These are the activations of a small neural network, seen along a few directions. Each row is one input.
In each table, some parts of the input vary, and every possible input appears once, in random order.
Descriptions start from the smaller parts, as in this example, which fits no table here: one of 8 places around a ring, together with either a single point or one of 11 places around a ring or (one of 3 separate values, together with one of 4 places along a line).
Shared parts are said once, and a part with two or three values counts as separate values.

Other details of the inputs vary at random and push rows far along two fixed directions, the same in every table; ignore that.

Table:
x1: [  7  -9   3 -16  24  -9   3  13   7  -6  -6 -19  12   0]
x2: [ 18  18  -3   6  -9   9  31 -26  -7 -25  16   8  21 -26]
x3: [ 18  -2  -3  -5 -18   2  18 -11 -13  12  11  11 -10  -3]
x4: [  3  16   4  27 -30   5   7 -27  -6  32   1  13  -2   4]
x5: [  3   1  -1 -14  21 -10   7  18  15 -30  -2 -25  18  -8]
x6: [ -5   8   1   9  19  -1  -9 -10   9 -30 -11   6  11  -6]
x7: [ -4  -2   2  14 -16  -3  -7  -6 -11  11   8  25 -10  -1]
x8: [ -1   6   9   7 -24   0 -21  -9 -17  19  -1  27 -15  21]
x9: [-11  -5  -6  -8   3  -1  11   5   1 -10  -2   4   7  -8]
x10: [ -5 -31   2 -16  16  -9 -36  16  11  27 -18  -2 -31  34]
x11: [-12  16  -3   1  -7   5  19  -3  -5 -28   5  10  22 -15]
x12: [ 16 -15   5 -24  -5   4   1  10   0  23   7  -7 -17  22]
x13: [ -5 -14   9  -2  28   0 -19  13  15   1  -4  -5  -4   6]
x14: [-15  -7  -8 -14  22   5   3  17   7 -20  -5 -16  13  -9]
x15: [ -6  18  -2  24 -13   5  -1 -12 -16 -14  14  20   8 -22]
x16: [ 19 -14   0 -16 -19  10  -3   0 -20  45  10   3 -23  19]
x17: [ -8  -5  -3  -1  22  -1 -22   7   7 -14 -12  -9  -6   3]
x18: [ -1  -9   9   2 -11  -1 -12  10  12  41 -10 -15 -25  32]
x19: [ -8  -7  -6   4  26  -7   2  12  36 -13 -19 -37  -7  -6]
x20: [  6  20  -8   8 -19  -3  15 -13 -22 -10  13   6  19 -20]
x21: [ -5  -1  11   4  -8   0 -16   8  -1   9   7  12 -11  11]
x22: [ -5  20  -9  24  -4   3  10 -10   7 -12  -3 -19   5 -18]
x23: [ -7   6   3   1 -20   8  11 -16 -17  13   6  27  13   0]
x24: [  5  -9  -5 -13  21 -13   9  16  10 -20  -6 -19  10 -11]
Description of these inputs: one of 4 separate values, together with either a single point or one of 5 places along a line.
Changing only the choice among 4 separate values turns x5 into x1. The same change can be made to x18. Which row results?
> x4
Which other rows does x24 become when the place on the line of 5 takes its other values? List them by row number.
> x3, x7, x9, x10
Which other rows agree with x17 in the choice among 4 separate values? List them by row number.
> x14, x15, x16, x20, x22
Start at x12 and move only the place on the line of 5, one step at a time. The first step leads to x5. Which rows follow, in order?
> x11, x21, x8
